[-46.5  14.2 -47.0 -30.0 -39.2 -63.4 -65.0  -2.9 -15.7  46.2  -4.7  50.5
  -1.9 -46.3 -54.8  23.5 -59.3 -62.4 -20.3 -80.8  26.7 -46.6 -43.2 -84.5
  57.4]  tesut
[-46.5  14.2 -47.0 -30.0 -39.2 -63.4 -65.0  -3.0 -15.7  46.2  -4.7  50.5
  -1.9 -46.3 -54.8  23.5 -59.3 -62.4 -20.3 -80.8  26.7  43.9 -24.5 -44.8
  54.3]  zagi
[-46.5  14.2 -47.0 -30.0 -39.2 -63.4 -65.0  -2.9 -15.7  46.2  -4.7  50.5
  -1.9 -46.3 -54.8  23.5 -59.3 -62.4 -20.3 -80.8  26.7 -46.5  -4.4  68.6
 -62.4]  rafub
tail: [-46.6 -43.2] => [-84.5  57.4]
tail: [-62.4 -20.3 -80.8  26.7 -46.5] => [ -4.4  68.6 -62.4]

[ 30.0 -20.1 -71.3 -47.4 -19.3   3.8  58.7  66.8] : kunep
[-27.1 -13.6  31.2 -47.4 -19.2   7.4 -51.0 -69.0] : tesut
[  9.6 -47.8 -69.0 -28.4 -15.1  29.5  70.9  52.7] : zagi
[ 30.1 -73.5 -37.1 -18.0  13.8  65.6  61.7  68.4] : zodu
[-31.6 -73.5 -37.1 -18.0  13.9  65.6  61.8  21.0] : Vutar
tail: [-47.4 -19.3] => [ 3.8 58.7 66.8]
tail: [65.6 61.8] => [21.0]
tail: [-20.1 -71.3 -47.4] => [-19.3   3.8  58.7  66.8]
tail: [-19.3   3.8  58.7] => [66.8]
tail: [-73.5 -37.1 -18.0  13.9] => [65.6 61.8 21.0]

[ 29.2 -63.7   6.4  -9.4   6.6  15.6  -1.0   8.0  20.0  28.7   9.3  17.1
  19.6 -63.4  12.0 -22.6 -29.9  -7.5 -15.1 -60.8  11.6 -60.8  26.3  -3.8
  25.9  10.5 -58.9  35.9  -3.3  29.0  25.9  25.4   1.4  -3.5  10.7  28.3
   4.8   2.4 -23.9  -1.7  33.1 -54.4] -> Vutar
[ -5.2  -5.4   3.8  18.4  26.0  23.6   3.2   9.4  17.4 -18.3   8.3  28.2
 -12.8  -2.7  26.2 -30.6 -29.0  10.8  -4.2  -7.2  25.9  -9.7  -6.9  16.3
 -19.1   7.6 -11.8  19.6  14.6 -18.6 -19.0 -19.0  -4.4   2.7   5.5 -13.9
 -22.2  14.9 -12.6   9.9  19.7  -3.0] -> zag
[ 52.6 -27.4  -9.6 -64.5 -70.6  28.1 -43.2 -26.4  51.7  -1.5 -21.2 -61.4
  50.2 -30.6 -41.1  18.5   8.9 -13.3  58.1 -26.9 -41.0 -23.4  51.3 -12.5
  -5.4 -17.6 -22.2  46.1 -21.1  -0.9  -5.4  -5.7  17.9  58.0 -12.6  41.6
  47.3 -33.7 -25.4 -47.3  50.6 -42.6] -> zagi
[ 52.6 -27.4  -9.6 -64.5 -70.6  28.1  -1.0   8.0  20.1  28.7   9.3 -61.4
  50.2 -30.6 -41.1  18.5   8.9 -13.3  58.1 -26.9 -41.0 -23.4  51.3 -12.5
  -5.4 -17.6 -22.2  46.1 -21.1  -0.9  -5.4  -5.7  17.9  58.0 -12.6  41.6
  47.3 -33.7  56.5 -47.3  50.6 -42.6] -> Vuz
tail: [-1.0  8.0 20.0 28.7  9.3] => [ 17.1  19.6 -63.4  12.0 -22.6 -29.9  -7.5 -15.1 -60.8  11.6 -60.8  26.3
  -3.8  25.9  10.5 -58.9  35.9  -3.3  29.0  25.9  25.4   1.4  -3.5  10.7
  28.3   4.8   2.4 -23.9  -1.7  33.1 -54.4]
tail: [29.0 25.9] => [ 25.4   1.4  -3.5  10.7  28.3   4.8   2.4 -23.9  -1.7  33.1 -54.4]

[  0.5 -11.9  13.2  18.2 -36.9 -72.6   7.6 -12.0   7.3 -13.2 -40.2  58.6
   1.2  10.9] -> zagi
[  1.4 -54.4  60.4  55.4 -10.9  34.9   8.3 -53.7  14.3   3.7 -25.3  31.3
  -1.5  18.0] -> didu
[ 66.7  43.8  -4.4   4.0  43.6  -4.5  56.3  44.0  53.4 -42.2  44.1 -46.6
  -0.6  48.8] -> tene
[-23.4 -23.9  54.7  44.2  -8.9  10.9 -15.3 -23.7 -11.0  71.8  -9.1  17.7
 -45.0  -7.1] -> Vutar
[-47.1  -4.9 -18.2 -17.1 -54.9 -55.2 -39.0  -5.9 -38.7  17.2 -49.5  51.0
   1.3 -35.1] -> duvo
[ 26.4 -52.3   9.1  20.3 -62.6 -40.5  33.8 -52.4  34.3  -9.1 -67.3  40.6
  -8.4  36.5] -> Vuz
[ 48.0  45.8  27.3  32.6  21.7 -31.9  47.1  45.5  45.9  17.4  27.4 -29.2
 -44.6  45.0] -> zodu
[-34.0  48.2 -58.3 -62.5  30.4  17.6 -43.0  47.7 -46.4  11.6  41.0 -39.1
  13.9 -50.7] -> tesut
[-50.3  38.5 -29.5 -36.1  48.8  -3.1 -56.0  39.0 -56.3 -46.1  37.7  22.6
  64.2 -56.3] -> zag
[ 29.6  25.1  50.0  51.4  15.7 -50.2  33.3  25.3  34.2 -13.6  11.7  22.5
 -19.4  36.7] -> rafub
[-50.5  49.2 -32.7 -39.9  57.0 -10.1 -56.0  49.6 -56.9 -34.9  48.4  19.4
  57.5 -57.2] -> lapa
tail: [ 32.6  21.7 -31.9  47.1] => [ 45.5  45.9  17.4  27.4 -29.2 -44.6  45.0]
tail: [ 34.2 -13.6  11.7] => [ 22.5 -19.4  36.7]

[ -6.1  64.5  12.0   5.2 -17.8 -59.2  19.8   2.5  -6.1] -> Vutar
[ -6.1  64.5  11.9   5.2  67.7 -26.9  19.8   2.5  -5.0] -> lapa
[ -6.1  -6.8  12.0   5.2  -1.1 -24.1 -20.3 -90.8  -5.0] -> duvo
[-29.2  64.5  12.0   5.2  -1.1  76.2 -20.4 -90.8  -5.0] -> rafub
[ -6.1  64.5  12.0   5.2  33.0 -26.9  19.8  32.9  -5.0] -> zag
[ -6.1 -40.6  12.0   0.0 -67.6 -26.9  12.2   2.5  -5.0] -> kunep
[-6.1 64.5 12.0 -2.7 -1.1 24.4 19.8 10.1 -5.0] -> tene
[ -6.1  64.5  12.0   5.2  -1.1 -54.6  19.6   2.5  -5.0] -> tesut
[ -6.1  64.5  11.9   5.2  -1.1 -26.9  19.8  -9.8  -5.0] -> zagi
[ -6.1  64.5  12.0  13.4  -1.1 -26.9  21.3  -4.6 -28.6] -> Vuz
tail: [19.8 10.1] => [-5.0]
tail: [ 64.5  11.9   5.2  67.7 -26.9] => [19.8  2.5 -5.0]
tail: [-20.3 -90.8] => [-5.0]
tail: [ -1.1 -24.1] => [-20.3 -90.8  -5.0]
tail: [ 12.0   5.2  -1.1  76.2 -20.4] => [-90.8  -5.0]

[ 48.7 -65.7 -62.3  60.0 -53.0 -59.8  70.3   3.9 -70.4  61.2 -71.4 -65.8
  56.2  30.2  78.8 -71.8 -48.9  73.9  35.8  30.6  29.4  61.2  -3.3  10.3
 -12.6 -27.4  78.2  -9.8 -15.6 -57.2 -67.8 -32.2 -10.3   9.4  73.3 -42.0] : kunep
[ 67.0  -5.3  33.4  50.7  62.5  66.0  27.6 -59.9  43.9  51.2  47.2 -20.1
  24.2  19.3 -21.3  51.7 -67.9  33.9   6.1  19.0  20.2 -50.5  -3.3  10.4
   5.4  16.6  30.6 -53.5 -13.7 -70.3  41.2 -67.8 -41.7  51.5  73.3  65.0] : tene
[ 48.7 -65.7 -62.4  60.0 -53.0 -59.8  70.3   3.9 -70.4  61.2 -71.4 -65.8
  56.2  30.2  78.8 -71.8 -48.9  73.9  35.8  30.6  29.4  61.2  -3.3  10.3
 -12.6 -27.4  78.2  -9.8 -15.6 -57.2 -67.8 -32.3 -41.7  51.4 -15.8 -42.0] : Vutar
tail: [-32.3 -41.7  51.4] => [-15.8 -42.0]
tail: [51.2 47.2] => [-20.1  24.2  19.3 -21.3  51.7 -67.9  33.9   6.1  19.0  20.2 -50.5  -3.3
  10.4   5.4  16.6  30.6 -53.5 -13.7 -70.3  41.2 -67.8 -41.7  51.5  73.3
  65.0]
tail: [43.9 51.2] => [ 47.2 -20.1  24.2  19.3 -21.3  51.7 -67.9  33.9   6.1  19.0  20.2 -50.5
  -3.3  10.4   5.4  16.6  30.6 -53.5 -13.7 -70.3  41.2 -67.8 -41.7  51.5
  73.3  65.0]
tail: [33.4 50.7 62.5] => [ 66.0  27.6 -59.9  43.9  51.2  47.2 -20.1  24.2  19.3 -21.3  51.7 -67.9
  33.9   6.1  19.0  20.2 -50.5  -3.3  10.4   5.4  16.6  30.6 -53.5 -13.7
 -70.3  41.2 -67.8 -41.7  51.5  73.3  65.0]
tail: [-41.7  51.5  73.3] => [65.0]
tail: [-41.7  51.4] => [-15.8 -42.0]
tail: [-62.3  60.0 -53.0] => [-59.8  70.3   3.9 -70.4  61.2 -71.4 -65.8  56.2  30.2  78.8 -71.8 -48.9
  73.9  35.8  30.6  29.4  61.2  -3.3  10.3 -12.6 -27.4  78.2  -9.8 -15.6
 -57.2 -67.8 -32.2 -10.3   9.4  73.3 -42.0]

[ 28.2  -3.1 -23.8  27.8   3.5 -37.3] : didu
[ 28.2  -3.1 -23.9  29.6   6.3 -89.5] : zodu
[ 22.3  -0.4 -35.7  27.8   3.4  31.1] : tene
[ 60.1  -0.2 -64.0  57.3   6.3 -89.4] : kunep
[ -5.6   3.9  67.0 -26.9  -3.6  31.1] : duvo
tail: [ 22.3  -0.4 -35.7  27.8   3.4] => [31.1]
tail: [-5.6  3.9 67.0] => [-26.9  -3.6  31.1]
tail: [ 67.0 -26.9] => [-3.6 31.1]
tail: [ 28.2  -3.1 -23.9  29.6   6.3] => [-89.5]
tail: [ 28.2  -3.1 -23.8  27.8   3.5] => [-37.3]
tail: [ 28.2  -3.1 -23.9] => [ 29.6   6.3 -89.5]

[ -1.5 -59.1  16.7  47.8] -> Vutar
[-13.4  67.1 -21.5   6.1] -> zodu
[-13.4  67.1 -23.5 -65.6] -> duvo
[-43.6 -35.4 -49.9 -93.0] -> tesut
[ -1.5 -59.1  16.6  45.2] -> rafub
[ -1.5 -59.2  16.7  47.8] -> tene
[-13.4  67.0 -38.4  25.1] -> lapa
[-31.4 -71.2 -36.2  -3.7] -> Vuz
[-43.6 -35.4 -49.9  46.8] -> didu
[ 19.7  15.5 -25.0  24.5] -> zagi
tail: [ -1.5 -59.2] => [16.7 47.8]
tail: [ -1.5 -59.1  16.7] => [47.8]
find: [-13.4  67.0 -38.4  25.1] => lapa
find: [ -1.5 -59.2  16.7  47.8] => tene
tail: [-13.4  67.0] => [-38.4  25.1]

[ -8.1  23.1 -60.6 -71.6 -31.8 -30.5   7.1 -28.8  44.0  -1.3 -65.6  16.2
 -13.3 -46.9  52.8  44.3   0.4  44.2  -7.8 -46.3  -1.7   1.3 -14.6  40.4
  10.5   2.1 -54.8  -8.5  46.3  40.5  39.9  46.9  22.3   4.0  22.9  41.4
  -5.7  65.9 -46.0 -49.2 -23.4  -2.0  11.0] -> kunep
[ 60.8   1.4  23.4  48.5   2.9 -52.9 -67.2  10.4 -64.6 -18.8  50.6 -43.6
  63.5  50.6   5.1  13.0  49.1 -15.5  55.9 -38.8 -11.5  34.7 -43.6  62.0
  -0.1  48.4 -59.6  50.2 -65.7 -57.6 -56.8 -18.4 -25.7 -29.6 -55.3 -26.9
  40.5  -8.2  -4.1 -55.9  47.9 -28.5 -46.0] -> lapa
[-20.6 -59.5 -74.3 -69.8   0.6 -52.9 -67.1  10.4  17.0 -74.0 -59.0  69.7
 -25.7 -38.6  50.0  39.6 -15.4  28.4 -17.4 -38.8 -11.4  66.0 -10.6  15.9
 -68.9  -6.8  14.9 -26.5  18.9  15.8  15.7 -38.9  16.3 -66.6  66.6  71.4
 -53.1  33.9 -67.3  15.5 -30.9  10.1  68.6] -> zodu
[-57.4 -14.1  36.0  45.6 -14.2  57.6  14.5 -40.2 -64.6 -18.8  50.6  21.2
 -59.6  -4.6 -21.5 -23.9 -49.1 -44.3 -50.9 -38.8 -11.5  34.7 -43.6  62.1
  -1.9 -44.6  54.4 -42.7  63.8  62.0  61.8 -19.4 -28.3  33.2  38.8  -3.0
 -27.7 -54.4  51.4  42.7 -34.0 -15.4  25.0] -> zag
[ 23.2 -17.6  52.9  12.9 -77.6  70.1 -22.5 -57.9  61.9  19.2 -23.7 -18.2
  18.8 -59.5  17.9  26.0 -70.6 -60.5  30.0 -59.8  29.6 -19.4 -75.3  67.4
 -10.7  32.9 -36.9 -68.3  61.8  15.8  15.6 -14.0 -58.4  25.6  -1.2 -15.1
 -48.6  65.9 -45.9 -46.4  47.4 -61.0 -19.2] -> tesut
tail: [-67.2  10.4 -64.6 -18.8  50.6] => [-43.6  63.5  50.6   5.1  13.0  49.1 -15.5  55.9 -38.8 -11.5  34.7 -43.6
  62.0  -0.1  48.4 -59.6  50.2 -65.7 -57.6 -56.8 -18.4 -25.7 -29.6 -55.3
 -26.9  40.5  -8.2  -4.1 -55.9  47.9 -28.5 -46.0]
tail: [15.8 15.7] => [-38.9  16.3 -66.6  66.6  71.4 -53.1  33.9 -67.3  15.5 -30.9  10.1  68.6]
tail: [-38.8 -11.4] => [ 66.0 -10.6  15.9 -68.9  -6.8  14.9 -26.5  18.9  15.8  15.7 -38.9  16.3
 -66.6  66.6  71.4 -53.1  33.9 -67.3  15.5 -30.9  10.1  68.6]
tail: [ 65.9 -46.0] => [-49.2 -23.4  -2.0  11.0]
tail: [ 39.6 -15.4] => [ 28.4 -17.4 -38.8 -11.4  66.0 -10.6  15.9 -68.9  -6.8  14.9 -26.5  18.9
  15.8  15.7 -38.9  16.3 -66.6  66.6  71.4 -53.1  33.9 -67.3  15.5 -30.9
  10.1  68.6]
tail: [-52.9 -67.1  10.4] => [ 17.0 -74.0 -59.0  69.7 -25.7 -38.6  50.0  39.6 -15.4  28.4 -17.4 -38.8
 -11.4  66.0 -10.6  15.9 -68.9  -6.8  14.9 -26.5  18.9  15.8  15.7 -38.9
  16.3 -66.6  66.6  71.4 -53.1  33.9 -67.3  15.5 -30.9  10.1  68.6]
tail: [-38.8 -11.5  34.7 -43.6  62.1] => [ -1.9 -44.6  54.4 -42.7  63.8  62.0  61.8 -19.4 -28.3  33.2  38.8  -3.0
 -27.7 -54.4  51.4  42.7 -34.0 -15.4  25.0]

[42.9 31.7  6.4 -8.0 47.7] -> zagi
[ 43.4   3.6 -20.2 -30.2 -37.7] -> zag
[ 42.9  31.6  -5.0 -13.0   3.3] -> tesut
[ 42.9  31.7   6.4  -8.0 -10.2] -> duvo
[ 42.9  31.7   6.4 -12.9   3.3] -> rafub
tail: [43.4  3.6] => [-20.2 -30.2 -37.7]
tail: [  6.4 -12.9] => [3.3]
tail: [31.6 -5.0] => [-13.0   3.3]

[-19.4  -1.9 -45.2 -45.0  -7.9  20.4  -5.5  67.1   9.7  47.4 -35.0  11.2
  22.7   7.0 -36.8 -14.1 -43.0 -34.6  -4.8 -17.4] : rafub
[  4.8 -24.6  15.8   7.4  26.3  37.8  29.2 -43.2  43.7 -10.3   5.3  -3.5
   4.2  37.3   1.9   6.7 -31.7  12.3  24.4  32.6] : tene
[-28.2  39.3   9.7  20.0  51.7 -13.6  52.7 -30.6  21.8   4.5 -10.7 -17.3
 -23.0  -7.6   3.0 -28.2   5.5  -9.2  50.4  41.3] : duvo
[  6.7 -32.1 -16.4 -20.7  -0.1  55.4  -3.4 -19.9  26.0 -34.8 -19.0 -25.8
 -33.2  46.9 -20.5 -20.7  -6.1 -17.6  -4.3  15.8] : Vuz
[-30.2  14.0  22.7  20.9  48.2  18.1  51.6 -43.3  43.7 -10.3   5.3 -23.4
 -32.6  37.0  11.6 -22.1  -8.1   8.2  44.7  50.6] : kunep
[ 17.8 -43.0 -24.6 -35.8 -13.2  25.1  -3.4 -20.0   4.0  19.8 -19.8  35.3
  27.6  40.5 -25.5 -25.0 -23.7 -15.8 -15.0   8.8] : tesut
[-14.2  -5.6  32.2  20.3  14.7  13.1   3.6  17.2   7.3  13.5  28.9 -28.2
 -16.1   2.5  30.2  41.5 -32.2  24.6   8.1  -6.1] : zag
tail: [-43.3  43.7 -10.3   5.3] => [-23.4 -32.6  37.0  11.6 -22.1  -8.1   8.2  44.7  50.6]
tail: [ -3.4 -20.0] => [  4.0  19.8 -19.8  35.3  27.6  40.5 -25.5 -25.0 -23.7 -15.8 -15.0   8.8]

